arr =
[[-1.06  2.97 -4.82  1.40]
 [ 0.07 -0.61  4.48  0.22]
 [ 0.37  2.93  3.84  3.10]]
The entry in the top-right corner?
A: 1.40
The first entry of the smallest entry's row?
A: -1.06
The last entry, reading row by row is 3.10
The first entry of the largest entry's row?
A: 0.07
The fifth-last entry, reading row by row is 0.22
The smallest entry in the last row?
A: 0.37
The entry just left of 3.10 -> 3.84
The third entry, reading row by row?
A: -4.82
The entry just right of -1.06 is 2.97

m =
-0.325	0.932	0.572	0.371	0.777	0.221	0.708	0.860	0.324	0.731	0.747	0.381	1.097	0.984	1.176
-0.801	0.237	0.527	0.906	2.413	0.098	-2.133	0.841	0.655	0.487	0.877	0.670	0.652	0.822	-0.175
1.402	-0.107	1.838	-0.546	1.229	0.034	-0.650	0.352	-0.480	1.209	1.061	0.725	1.786	1.006	0.172
The smallest entry: -2.133
Find the entry just right of 1.097.
Answer: 0.984
Find the first entry, reading row by row.
Answer: -0.325
The fourth-last entry, reading row by row -> 0.725
Find the last entry, reading row by row.
Answer: 0.172
Find the entry just right of 0.906.
Answer: 2.413
Find the first entry of the smallest entry's row.
Answer: -0.801
The third largest entry -> 1.786
The largest entry in the first row -> 1.176
Find the entry directly above the largest entry.
Answer: 0.777
Find the entry directly above the centre entry.
Answer: 0.860
Find the entry directly above 0.034.
Answer: 0.098
The entry just right of 0.822: -0.175
The largest entry in the first column -> 1.402
The 3rd smallest entry -> -0.650
Find the entry directly below 0.098.
Answer: 0.034
Find the 2nd entry, reading row by row.
Answer: 0.932
The entry just left of 0.984 is 1.097
The second entry on the main diagonal -> 0.237
Find the entry directly below the centre entry.
Answer: 0.352
The 5th entry from the end, reading row by row: 1.061
The entry just left of the largest entry: 0.906
The third entry on the main diagonal -> 1.838
Find the entry just right of 0.877.
Answer: 0.670
The entry directly below the largest entry -> 1.229
Find the entry directly below 1.097.
Answer: 0.652
The entry just right of 0.841: 0.655

W = array([-0.002, -0.009,  0.112, -0.170, -0.010, -0.129])
Which number is the minimum?
A: -0.170
Which number is the entry just left of -0.170?
A: 0.112

Read these off the row that follows.
1) Give the entry just right of 0.74.
2) Give the entry just right of -5.43.
[ 3.50 -1.36 -5.43  0.39 -4.27  0.74  2.10 -3.56 -0.21  1.53  1.50  0.86
  0.43  1.53  1.07 -1.96]
1) 2.10
2) 0.39

M =
[[ 0.77 -1.22 -2.47  1.10  0.77  0.71 -5.71  1.41  1.24  3.82 -1.62 -0.74
   1.83]
 [-2.53  2.87  6.01  4.19 -1.09  0.96 -0.17 -0.37  2.33  1.70  0.50 -2.52
  -0.06]
 [ 0.43 -0.53 -3.13 -1.13 -1.76 -2.63 -2.34  3.33  0.74  0.49  2.33  2.43
  -0.89]
 [-0.43  0.09  1.35 -1.93  0.37  0.01  5.77 -1.95 -2.36 -4.08  0.15  0.56
  -1.08]
 [ 4.03 -4.39 -6.32 -3.26  4.30  1.57 -0.89 -0.40 -2.71 -0.73 -4.65  0.34
   1.43]
 [-2.85  1.97  0.74  1.84 -3.95 -2.67 -2.61  0.02  2.78  2.12  4.31  1.07
  -0.07]
 [-2.44  2.03  1.02  0.04 -4.08 -3.28  0.63  0.63  1.55 -0.65  5.05  2.07
  -1.29]
 [ 1.20 -2.28 -5.19 -3.91  0.57 -1.30  0.42  1.73 -1.63 -2.13  0.10  2.54
   0.08]
 [-2.86  1.43  2.88 -1.08 -0.90 -0.69  5.68 -2.89 -0.86 -3.69  1.76  0.71
  -1.45]
 [ 1.78 -1.46 -2.30 -3.71  0.86 -0.67  3.29 -1.55 -2.55 -3.37 -0.09  1.98
  -0.52]
 [-0.14  1.96  4.03  3.94 -0.32  1.35 -1.21  0.42  2.22  2.58 -0.19 -2.74
   0.03]
 [ 1.46 -2.32 -5.33 -0.58  0.93 -0.19 -5.62  1.92  0.22  2.69 -1.25  0.54
   1.34]
 [ 2.75 -3.35 -2.97 -3.47  4.21  2.04  1.76 -2.16 -3.74 -2.33 -4.24  0.15
   0.27]
 [-0.78  1.14  4.25  0.61  0.99  2.07  4.09 -1.79 -0.69 -1.61 -1.17 -1.84
  -0.35]
 [ 0.42 -1.58 -4.61 -1.54 -0.46 -1.96 -3.14  0.08  0.36  0.66  0.93  2.30
   0.34]]
Read off the 4th entry in reading order.
Answer: 1.10
Read off the second largest entry.
Answer: 5.77
The entry just left of the smallest entry -> -4.39
Read off the third smallest entry.
Answer: -5.62
The entry just left of the largest entry: 2.87
Read off the entry just left of -3.47.
Answer: -2.97
Read off the entry just right of -0.46.
Answer: -1.96
The entry just right of 4.09 is -1.79
The entry just right of -2.63: -2.34
The 1st entry in reading order is 0.77
The entry just right of 4.25 -> 0.61
The centre entry is 0.42
The entry just left of 1.41: -5.71
Read off the entry just right of 1.24.
Answer: 3.82
Read off the entry just left of -0.67.
Answer: 0.86
Read off the median entry.
Answer: 0.02
Read off the 3rd largest entry.
Answer: 5.68

[[ -55 -124 -237 -409  407 -421 -339 -395 -328 -528  310]
 [  29  -23  318 -277  354 -383 -400 -442 -117 -138   79]
 [  23   87 -582 -356  130 -346 -195 -241   -3 -590   10]
 [ -19   30 -673 -367 -559 -309 -180 -218 -130 -681  -42]
 [ -50  -64 -547 -412    4 -377 -251 -302 -261 -670  187]
 [ 111  150  167 -246  928 -382 -327 -373  187 -109  -18]
 [  34  127 -546 -299 -695 -271 -164 -193   39 -543 -222]
 [   5  -39  272 -249 -693 -306 -369 -393 -183 -176 -112]
 [  90  109  256 -230  418 -353 -344 -381  106  -85  -81]
 [  92  193 -372 -287  389 -335 -201 -243  203 -396 -113]]
Rows and columns are numbered from 1.
The top entry of the column that holds the smallest entry: 407
Find the entry just right of -249.
A: -693
Find the entry just left of -23.
A: 29
The entry in the bottom-left corner: 92
The entry in row 3 and column 1 -> 23
Find the entry just right of -367.
A: -559
The entry just right of 30 is -673
Find the entry just left of -18.
A: -109
The entry in row 1 and column 2 is -124
Find the entry just right of the largest entry.
A: -382
Find the largest entry.
A: 928
The entry directly above -85 -> -176
The entry in row 1 and column 3: -237
Find the entry at row 3, column 3.
A: -582
Find the entry in the top-left corner.
A: -55
Find the entry in the bottom-right corner.
A: -113
The entry just right of the smallest entry: -271
Find the entry directly below -222.
A: -112
The entry in the top-right corner is 310
Find the entry directly above -335.
A: -353
The minimum -> -695
The entry in row 3 and column 2 -> 87
Find the entry just right of -412.
A: 4
The entry directly above -559 -> 130
The bottom entry of the column that holds the largest entry: 389
The entry directly below -393 -> -381
Find the entry just left of 10.
A: -590
